These are the activations of a small neural network, seen along a few directions. Each row is one input.
In each table, some parts of the input vary, and every possible input appears once, in random order.
A made-up example of a description, with smaller parts first: line(4) and (point or ring(11) or (values(2) and ring(8))).
Shared parts are said once, and a part with two or three values counts as separate values.
(in the rows, 100 means zero)

Other details of the inputs shift rows strongly along three fixed directions, in all tables alike. That doesn't count.
These rows show it; all are for the same input, with only those details redrawn:
114	91	72	112	61	70	79	104	102	106	72	124	161
72	52	103	59	125	119	41	100	138	153	89	82	116
74	54	104	61	126	120	43	100	137	154	89	82	116
131	124	92	107	91	104	124	109	88	141	89	97	143
122	103	79	113	72	80	94	105	97	121	78	113	157
81	80	72	63	75	111	88	108	109	53	95	149	111
136	137	101	105	103	119	140	111	83	153	95	86	135

A family of inputs:
r1: 103	85	142	68	175	132	80	122	121	163	91	28	62
r2: 120	117	119	78	121	152	138	123	91	64	112	85	63
r3: 123	127	128	123	113	74	142	78	98	128	67	98	119
r4: 85	93	79	63	85	122	101	110	103	69	100	138	107
r5: 121	91	68	113	63	65	65	104	90	94	76	111	158
r6: 85	126	77	108	97	116	114	121	95	86	145	100	48
r7: 70	48	90	54	128	87	13	107	127	135	80	82	106
r8: 75	108	70	88	103	101	91	88	80	72	115	135	84
r9: 97	124	128	77	129	109	139	81	94	66	93	111	65
r10: 71	88	101	115	76	75	96	99	100	54	128	121	59
r11: 94	127	89	53	114	130	135	124	90	96	102	124	79
r12: 90	108	118	91	110	128	131	59	78	79	128	117	71
r13: 89	106	75	74	84	100	80	136	95	58	100	115	79
r14: 109	106	71	156	71	77	74	90	85	110	110	96	135
r15: 54	29	120	116	103	83	28	80	139	125	128	68	82
r16: 89	123	82	89	113	144	121	81	77	88	135	114	77
r17: 97	66	90	70	87	102	81	100	107	21	80	139	103
r18: 54	41	122	85	132	74	28	56	120	133	94	95	91
r19: 133	127	135	146	102	89	148	104	100	118	113	46	101
r20: 133	132	81	127	80	80	111	149	95	131	103	62	102
r21: 104	102	108	153	79	44	85	78	81	105	95	105	117
r22: 81	93	108	104	86	72	106	110	119	39	103	107	63
r23: 57	93	65	87	86	96	91	89	94	65	101	158	90
r24: 84	120	128	87	117	148	159	62	84	99	128	120	67
r25: 96	112	132	93	111	122	129	90	101	50	114	96	68
r26: 90	119	125	101	113	138	137	78	79	81	145	100	54
r27: 125	86	91	114	79	50	88	104	107	94	44	129	141
r28: 121	151	92	141	111	99	120	105	66	147	119	73	100
r29: 89	77	114	69	142	141	55	120	122	160	115	32	87
r30: 115	134	127	131	113	90	152	69	72	155	94	99	106
r31: 112	98	105	92	96	126	127	138	108	54	118	84	65
r32: 102	114	130	80	120	126	137	71	99	60	105	107	76
r33: 120	100	118	131	83	66	114	65	108	102	65	111	145
r34: 118	124	80	158	78	97	110	109	90	132	136	69	107
r35: 63	85	65	93	77	114	91	79	98	60	111	154	100
r36: 151	126	123	113	116	115	148	103	92	137	78	87	130
r37: 88	71	85	93	74	77	83	141	120	27	89	116	70
r38: 79	83	154	84	164	105	76	89	128	146	93	39	69
r39: 118	86	63	138	42	60	67	137	110	90	98	84	135
r40: 148	120	109	111	114	80	122	110	81	119	66	88	120
Q: What is each input in this table made of?
A: values(2) and line(4) and ring(5)
Q: The inputs of r39 and r31 match in every part but the ring(5) part. If r4 is changed in the same way as r39 into r31, which row does it become?
A: r36
Q: The inputs of r8 and r18 match in every part but the ring(5) part. If r16 is changed in the same way as r8 into r18, which row does it become?
A: r12
Q: Change only the ring(5) part in r3. List by row number the other rows that result.
A: r11, r23, r27, r30
Q: Change only the ring(5) part in r2. List by row number the other rows that result.
A: r14, r25, r26, r29
Q: Change only the line(4) part in r38. List by row number the other rows that result.
A: r3, r9, r22
Q: Change only the line(4) part in r25. List by row number the other rows that result.
A: r19, r32, r33
